These are the activations of a small neural network, seen along a few directions. Each row is one input.
In each table, some parts of the input vary, and every possible input appears once, in random order.
A made-up example of a description, with smaller parts first: one of 3 separate values, together with either a single point or one of 9 places around a ring or (one of 4 places along a line, together with one of 5 places around a ring).
Shared parts are said once, and a part with two or three values counts as separate values.

Other details of the inputs vary at random and push rows far along two fixed directions, the same in every table; ignore that.

Table:
x1: [  2   8   5 -28  50   0  20 -20 -41 -14 -49  -7 -28  -6]
x2: [ 41   5 -52 -49  61 -56  54 -11 -36  17 -12 -31 -64 -21]
x3: [ 53  22 -55 -51  62 -58  52 -19 -26  15 -13 -42 -58 -14]
x4: [ 34  27 -56  29 -83 -49 -33  32  46  19  76 -16  17  10]
x5: [  1 -29  52 -47  45  -7  49 -51 -13  25 -14 -22 -17  16]
x6: [  2 -10 -33 -14 -18   1 -11  -2 -17  -5   1  -5  -5  -6]
x7: [ -5  12   4  10  19   8   3 -15  -2   5 -20   0 -24  -5]
x8: [-44   9  62  35  12  14   3   5 -17 -33 -35  16   7   7]
x9: [ -2  13 -15  45 -87  -2 -37  -7  26   1  37   4  13   8]
x10: [ 52  15 -69   7 -66 -27 -24  43  57  28  84  -3  23   2]
x11: [ 60 -14 -32 -64 -15 -38  22 -22  14  61  46 -44  -6  23]
x12: [  1  -8   6 -24  82   9  20  -4 -17 -20 -32   1  -3  -4]
x13: [ 52  17 -79  -9 -80 -11 -46  27  44  39  67 -16  12 -13]
x14: [ 49  16 -71  15 -83 -31 -27  19  61  42  75 -15   0  -9]
x15: [ 64  13 -72 -44  16 -36   7  34  22  23  48 -26  -5 -16]
x16: [ -2   1 -26  39 -68  24 -44  -5  34   8  30  13  27  13]
x17: [ -1   1  -2  12  29 -12  11   4  22  -6   4   3  -4   7]
x18: [  8  18  -1  -6  16 -13  -3  20 -19  -5  -6 -12   1  -4]
x19: [  3 -20 -32  -4  -5  -7  13 -13 -15  -7  -3  -1  -6   1]
x20: [-58 -18  44  66 -70  36 -31 -11   0 -26  -1  37  17   3]
x21: [  4 -19 -16   1  13 -21  15   9 -11 -13   4   7  11   2]
x22: [ 21 -21 -16 -35  73  -1  51 -25  -8  -3 -40  -5 -18 -12]
x23: [  8   3 -23 -17  -1   4  -6 -16 -16 -12 -16 -10   0   0]
x24: [ 13 -12 -13 -18  79 -13  42 -37  -7  -1 -38 -11 -36  -7]
x25: [-49   5  62  37   9  50 -28  15  -7 -26 -26  27  21   4]
x26: [ 43   7 -46 -17  14 -45  24  27  39  16  39 -15 -15  -6]
x27: [ -3  22   3  28 -61  20 -45  51  30   9  44   9  26  -5]
x28: [  7  -5  -3 -36  77 -26  37  14 -47  -7 -33 -15 -25 -16]
x29: [-44  -2  59  25 -11  61 -24   2  -6 -17 -39  31  11 -11]
x30: [ -3   8  13  -9  79 -11  35   5 -10  -7 -29  -8 -27  -2]
x31: [-54  -8  50  26 -23  44 -24  -3 -35 -27 -36  34   2  -3]
x32: [-57  -2  98  18 -67  42 -24 -26   6  22  13  17  28  22]
x33: [-30   2  45  25   0  34   1  -4   2  -8 -32  17  -7 -12]
x34: [ 47  24 -64 -27   3 -22 -14   7   5  35  19 -25 -27  -9]
x35: [-47 -13  64  16  57   7  32   3 -42 -34 -55  17 -11  -4]
x36: [ -9  -2 -11  28 -69   5 -49  34   6  -6  40  13  37   0]
x37: [-26 -13  20  22  -8  29   1 -31 -14 -31 -33  16  16  12]
x38: [-47 -15  53  44  10  46 -14  -6   7 -38 -23  44  36  17]
x39: [ 5 16  2  6  2 -9  8 35 23  6 16 -5 -8 -7]
x40: [  6 -17  26 -56  -6   4   4 -27  -2  33   4 -17  10  17]
x41: [-29  -5  38  15  11  25 -13   0 -19 -39 -27  16  30   3]
x42: [ 31  -1  -1 -99  63 -37  50 -29 -24  53  -8 -40 -29   2]
x43: [-64 -17  58  71 -56  24 -29  14   8 -34   3  41  34  10]
x44: [-31 -20  47   9  61  15  31 -20 -27 -47 -57  20  18  10]
x45: [ -3   8 -22  25 -67  32 -60   3  25   8  26   8  24   4]
Description of these inputs: one of 5 places around a ring, together with either a single point or (one of 2 separate values, together with one of 4 places along a line).
Changing only the place on the ring of 5 turns x39 into x15. The same change can be made to x8. Which row results?
> x41
Changing only the place on the ring of 5 turns x42 into x40. The same change can be made to x34. Which row results?
> x45
Which other rows does x8 become when the choice among 2 separate values takes its other values? List them by row number.
> x3

Table:
x46: [-29   5  36   4  39  24   8  16 -49 -42 -57  21  10   0]
x47: [-10   3  18  17 -57  14 -37 -28  26  24  20   2  33  38]
x48: [-35   7  67 -19  47  15   7 -35 -27  -1 -43   1  -9  20]
x49: [-40 -51  62 -16  12  27  37 -48 -19 -13 -57  15   2   3]
x50: [-22   7   2  43 -44  -5 -43  43 -10 -12  25  11  28  -6]
x51: [-25  -2  28   2 -83   6 -23   1   7  16  24   7   5  -3]
x52: [ 38  -7 -80 -14  11 -51  -1  16   1  -4  38 -18   5  -8]
x53: [-23  23  -7  61 -53   9 -25  24  13   1  13  22  -6 -11]
x54: [-18 -10 -18  58 -45   1 -32  10  22 -27  26  22  12  14]
x55: [-43 -16  22  39  42  33  25 -30  -8 -43 -54  37 -14  -8]
x56: [ 52  34 -64  -9   3 -30  -6  26  13  27  17 -28 -36 -24]
x57: [-24 -13  29   3  46  49   3 -19 -14 -53 -65  21  13 -14]
x58: [ 35  21 -33 -54   8 -21  -9   5   3  50  37 -37 -19   0]
x59: [ 27 -41 -13 -60  47   1  41 -27 -19  30 -12 -10 -20  -5]
x60: [-18  17  43  33 -31   3 -10  60  51   4  45   6  30   7]
x61: [-17  -5  25  -1 -64  29 -38  14   1  26  35  15   8  -5]
x62: [ 27  -4 -48 -35  56 -14  30  -1 -26 -31 -25  -5   0   0]
x63: [-35 -29  58 -18  51  51  11 -43 -16  -2 -48   8  13  17]
x64: [ 44 -13   0 -35  96 -40  69  12  34   6   8  -6   0   3]
x65: [ 39  16 -70   3   6 -63   6  36   0  17  35 -27 -35  -6]
x66: [ -2   9 -17  46 -46  34 -42   0  36 -14   9  17   9  -8]
x67: [ 54  33 -63 -29   0 -29 -11  33   2  17  14 -28 -14 -25]
x68: [ 30  16  -1 -51  41 -48  50 -30 -33  14  -8 -41 -40  -1]
x69: [ -4  -2  23  28 -80   5 -12 -34  12   6  23  -6  26  23]
What do these inputs look like to the network?
> one of 2 separate values, together with either a single point or one of 5 places around a ring or one of 6 places around a ring
Changing only the choice among 2 separate values turns x49 into x51. The same change can be made to x63. Which row results?
> x58
Which other rows does x54 become when the choice among 2 separate values takes its other values? List them by row number.
> x65
